Each row below holds a small network's activations on one input, seen along a few directions.
In each table, some parts of the input vary, and every possible input appears once, in random order.
A made-up example of a description, with smaller parts first: one of 3 separate values, together with either a single point or one of 11 places around a ring or (one of 6 places along a line, together with one of 8 places around a ring).
Shared parts are said once, and a part with two or three values counts as separate values.
(in the rows, 128 means zero)

Other details of the inputs shift rows strongly along three fixed directions, in all tables alike. That doesn't count.

A family of inputs:
x1: [130 206 148 111 158 130 130 136 153 150 154 188  93 101]
x2: [111 134 143 139  83 147 115 166  74 132 127 151 111 144]
x3: [150 111 109 136 151 107 139  93 150 119 118  99 175 129]
x4: [100 164 125 127 134 161 103 139 118 127 187 153 131 147]
x5: [154 113 105 136 172 118 136  83 122 130 122  97 141 136]
x6: [131 148 142 123 165 114 114 149 155 124 134 185 114 110]
x7: [137 115 118 133 146 104 122 118 136 136 133 131 134 120]
x8: [112 205 113 105 166 136 119 119 165 155 206 152 120 137]
x9: [156 144 162  98 151 124 122 136 155 103  89 138 130  69]
x10: [126 159 136 117 166 120 120 167 169 103 163 178  86  98]
x11: [111 125 103 145 136 133 115 119 116 161 197  85 146 167]
x12: [100 105 179 127  34 147 140 138 105 166 100 116 117 171]
x13: [154 133 105 126 148 122 123  77 105 114 135 102 157 114]
x14: [124 148 157 100 151 156 116 151 170 112 118 157 118  96]
x15: [104 173 130 118 105 136 118 144 177 147 190 150 135 165]
x16: [111 148 142 133 108 154 121 151  97  99 108 169  89 128]
x17: [139 151 122 125 135  95 144 104 143 148 127 137 135 135]
x18: [117  87 138 141  82 123 153 160 106 115  50 137 111 138]
x19: [154  94 117 128 124 100 154 114 131 100  61 112 131  99]
x20: [145 107 107 141 165  95 138  86 134 129 125 107 159 132]
x21: [128 109 118 107 146 130 141  89 151 108 118  68 154 101]
x22: [162 154 138 118 167 132 125 114 119  91  98 167 115  94]
x23: [113 147 137 131  99 153 115 151  97 100 114 165  83 118]
x24: [176 119 128 134 136 115 140 103  87 102  79 118 129 105]
x25: [ 97 134 120 134 128 159 120 163 166 135 184 145 134 156]
x26: [150 122 110 134 171 110 128  83 119 136 124  99 150 132]
x27: [154 118 103 137 160 109 139  91 119 117 129  79 127 128]
x28: [103  96  91 148 127 135 125 118 138 155 195  95 144 169]
x29: [116 141 141 128 120 147 107 172 117 137 123 180  72 124]
x30: [119 129 148 129 105 141 126 201 143 126 127 177 102 120]
x31: [ 81  88 104 165  81 144 128 126  72 175 145  82 139 208]
x32: [130  94 143 138  75 117 130 164 106 134  62 147 122 126]
x33: [102 113 102 146 121 142 123 123 152 150 187  91 176 178]
x34: [151 105 146 109 124 117 131 105 129 113  59 106 145  88]
x35: [106 131 172 110 103 154 111 169 136 129  96 158 115 120]
x36: [172  99 133 136 144  78 142 118 113 125  80 125 135 104]
x37: [101 135 100 143 128 155 119  98 104 132 190  98 162 171]
x38: [165 154 132 115 157 131 118 114 120  93 104 164 109  82]
x39: [148 131 132 123 172 100 138 124 149  95  91 161 101  95]
x40: [ 80 100 102 156  80 152 122 137  91 155 153  92 104 185]
x41: [ 82  78 112 162  88 144 134 150 103 165 155 114 128 200]
x42: [115 115  99 146 136 142 122 119 119 155 195  82 136 172]
x43: [150 133 101 129 145 122 125  74 104 110 135 100 156 115]
x44: [145 149 133 139 136 100 154  98 144 155 133 136 134 126]
x45: [138 116 139 113 136 141 134 131 146 123 121  98 143 106]
x46: [132 188 139 117 155 149 108 149 140  84 162 174  91  95]
x47: [137 116 105 137 137 117 130 119 154 135 173  85 177 141]
x48: [150 110 103 132 142 105 133  94 151 121 125  96 170 117]
x49: [ 92  75 126 155  46 134 153 181  91 138  99 106 118 169]
x50: [123 119 137 110 133 136 142 129 143 111 118  89 136 105]
x51: [104 129 156 107 108 164 114 169 148 128 120 151 107 108]
x52: [162  97 108 138 163  97 145 102 134 127 137  98 147 124]
x53: [ 93 121 116 153  76 154 119 141  71 144 169 105 137 178]
x54: [101 138 170 104  96 157 101 179 141 131 113 165 106 108]
x55: [ 71 142 136 111 128 174 118 152 165 123 176 118 127 141]
x56: [171 103 132 134 127  90 148 124 125 112  69 117 151 101]
x57: [132 131 180 105 103 136 117 180 128 121  72 160 106  90]
x58: [131 209 147  96 148 140 134 131 135 126 163 194 106  97]
x59: [111  54 146 162  34 104 142 169  46 155  22 146  95 153]
x60: [100 188 117 100 120 150 128 130 121 141 193 158 127 148]
x61: [168  91 122 129 128 104 148 116 132 113  65 121 139 100]
x62: [168  99 129 138 142  78 144 116 112 121  79 124 134 106]
x63: [111 176 110 120 173 143  93 127 160 137 208 145 118 123]
x64: [118 157 128 115 163 125 113 156 173 105 157 183  83  95]
x65: [166 138 130 135 133  98 157  72 162 137 131 100 166 129]
x66: [152 137 139  88 133 112 133  67 163 127 124  86 161 131]
x67: [133 127 102 140 154 119 122 100 121 143 172  85 148 146]
x68: [152 122 104 131 162 109 122  84 120 138 131  96 144 120]
x69: [143 104 132 140 122 112 143 121  87 115  45 129  95 126]
x70: [ 84 109 162 126  71 161 118 170 113 141  96 136 120 149]
Description of these inputs: one of 5 places along a line, together with either one of 2 separate values or (one of 3 separate values, together with one of 4 places along a line).
The inputs of x49 and x27 match in every part but the place on the line of 5. If x33 is changed in the same way as x49 into x27, which row does it become? -> x26
The inputs of x63 and x59 match in every part but the place on the line of 5. If x31 is changed in the same way as x63 into x59, which row does it become? -> x20
Change only the choice among 2 separate values in x17. List by row number the other rows that result. -> x44
Change only the choice among 3 separate values in x50. List by row number the other rows that result. -> x21, x55
Change only the place on the line of 5 in x25. List by row number the other rows that result. -> x5, x14, x22, x41
